-12	-29	49	42	-19	46
16	-19	10	32	15	20
-> -12, 20

121	96	237	77	157
21	126	176	211	183
-> 121, 183

77	54	37	23	41	51	58
66	58	67	53	24	66	71
34	69	58	28	63	56	48
-> 77, 48

-410	798	722	695	-704 -> -410, -704

-40	43	-38	24	-35 -> -40, -35

51	26	76	24
218	40	50	123
-> 51, 123

9160	1691	3691	7388	9529	6959	6698 -> 9160, 6698

31	-16	-12	7	4
9	7	-28	-14	11
-22	-14	10	-2	15
-> 31, 15
---
[[-.06 -.06 -.06  .22  .22  .23  .22  .23  .21]
 [ .12  .11  .11 -.23 -.18 -.27 -.22 -.30 -.24]
 [-.14 -.12 -.13  .22  .11  .25  .20  .30  .22]
 [-.30 -.26 -.28  .05 -.12  .03  .01  .14  .03]
 [-.07 -.06 -.07  .24  .27  .26  .24  .26  .24]
 [ .11  .09  .10  .08  .13  .09  .11  .01  .08]
 [ .02  .02  .02 -.17 -.17 -.17 -.18 -.14 -.16]
 [-.03 -.03 -.03 -.13 -.15 -.13 -.15 -.07 -.12]
 [ .03  .02  .02  .13  .15  .13  .15  .08  .12]
 [ .46  .41  .43  .01  .14  .02  .05 -.09  .02]
 [-.01 -.01 -.01  .16  .17  .17  .18  .13  .15]] ⇒ -.06

[[ .31  .34  .00 -.09  .29 -.11 -.10 -.04  .23 -.17  .14  .00  .07]
 [-.33 -.37 -.08  .10 -.32  .08  .09 -.05 -.35  .22 -.26 -.01 -.22]
 [ .30  .34  .08 -.12  .32 -.07 -.09  .05  .31 -.23  .24 -.01  .21]
 [ .06  .09  .08 -.33  .12 -.15 -.23  .03  .08 -.41  .08 -.17  .18]
 [ .34  .38  .04 -.14  .42 -.10 -.03  .01  .18 -.17  .10 -.03  .08]
 [ .10  .10 -.03  .06  .18  .05  .11 -.01 -.02  .12 -.03  .05 -.09]
 [-.23 -.25  .00  .11 -.33  .07  .01  .02 -.06  .09 -.02  .02  .01]
 [-.16 -.17  .04 -.04 -.13  .05  .02  .06 -.12  .00 -.06 -.05  .03]
 [ .15  .15 -.05  .02  .16 -.02 -.02 -.06  .09  .01  .05  .04 -.06]
 [ .00 -.01  .02  .42  .15  .30  .53  .13 -.14  .61 -.12  .20 -.14]
 [ .23  .24 -.01 -.09  .30 -.07 -.02 -.04  .06 -.08  .01 -.02 -.03]] ⇒ .34

[[-.13  .08 -.07  .02  .06 -.27 -.05  .03 -.21 -.29  .09  .12]
 [ .10 -.09 -.07  .01 -.07 -.15  .06 -.01 -.14  .44 -.02  .21]
 [ .00 -.05 -.07 -.02 -.04 -.03 -.13  .00 -.11  .24  .06 -.07]
 [ .12  .01 -.03 -.03 -.06 -.05 -.08  .09  .14  .04 -.02 -.02]
 [-.02  .06 -.06 -.02  .12  .04  .11  .02 -.16 -.49  .14  .06]
 [-.20  .02 -.02 -.03 -.05 -.03  .02  .00 -.05  .30  .00 -.26]
 [ .03  .10  .06 -.01  .04  .32  .14 -.02  .25  .13  .08 -.17]
 [ .33  .05 -.02 -.05  .08 -.09  .07  .03  .04  .01  .00  .26]
 [-.09  .02  .02  .00 -.09  .09  .11 -.01 -.02 -.04 -.15  .09]
 [ .07  .04 -.08  .04 -.02  .30 -.02  .05 -.13  .20  .03  .00]
 [ .07  .12  .06  .01  .04 -.09  .09  .06  .04  .11 -.06 -.15]
 [ .27  .05  .06  .01  .01  .00 -.05 -.01 -.08  .05 -.15 -.05]] ⇒ .08

[[ .29  .42  .48 -.43 -.01 -.25]
 [-.48  .07  .27  .30 -.18  .19]
 [-.16 -.27 -.35  .30  .05  .23]
 [ .43 -.22 -.55  .06  .34  .13]
 [-.52  .05  .27  .25 -.23  .15]
 [-.59  .08  .39  .45 -.23  .19]
 [ .39 -.20 -.49  .05  .30  .12]
 [-.48  .08  .24  .13 -.23  .11]
 [ .25  .36  .41 -.37 -.01 -.21]] ⇒ .42

[[-.04  .30 -.13 -.04 -.10 -.24  .18  .35  .35]
 [ .00 -.09  .20 -.15 -.22  .28 -.31 -.16 -.37]
 [ .03 -.20  .06  .18  .09  .28  .18 -.39 -.33]
 [-.01  .27 -.16  .04 -.01 -.24  .29  .29  .35]
 [-.47  .07 -.15  .09 -.35 -.15  .09 -.13  .14]
 [-.39 -.03 -.18  .01 -.11 -.35 -.14  .02  .34]
 [-.22 -.15 -.22  .20  .24 -.33  .13 -.08  .33]] ⇒ .30
---
-.06 -.04 .60 -.49 -.06
.44 .20 -.11 .06 .07
yields -.06, .07

.27 -.58 -.20 .31 -.14 .12 yields .27, .12

-.01 .29 .46 -.17 yields -.01, -.17

.00 .07 .18 -.19 -.17 .50 yields .00, .50

.05 -.24 .07 -.01 .48 -.03
.00 .01 -.01 .00 .01 .00
-.03 -.02 .01 .01 -.02 .00
yields .05, .00

-.01 -.54 .00 -.29 -.18 .10
.11 .16 .30 .08 .41 .01
yields -.01, .01
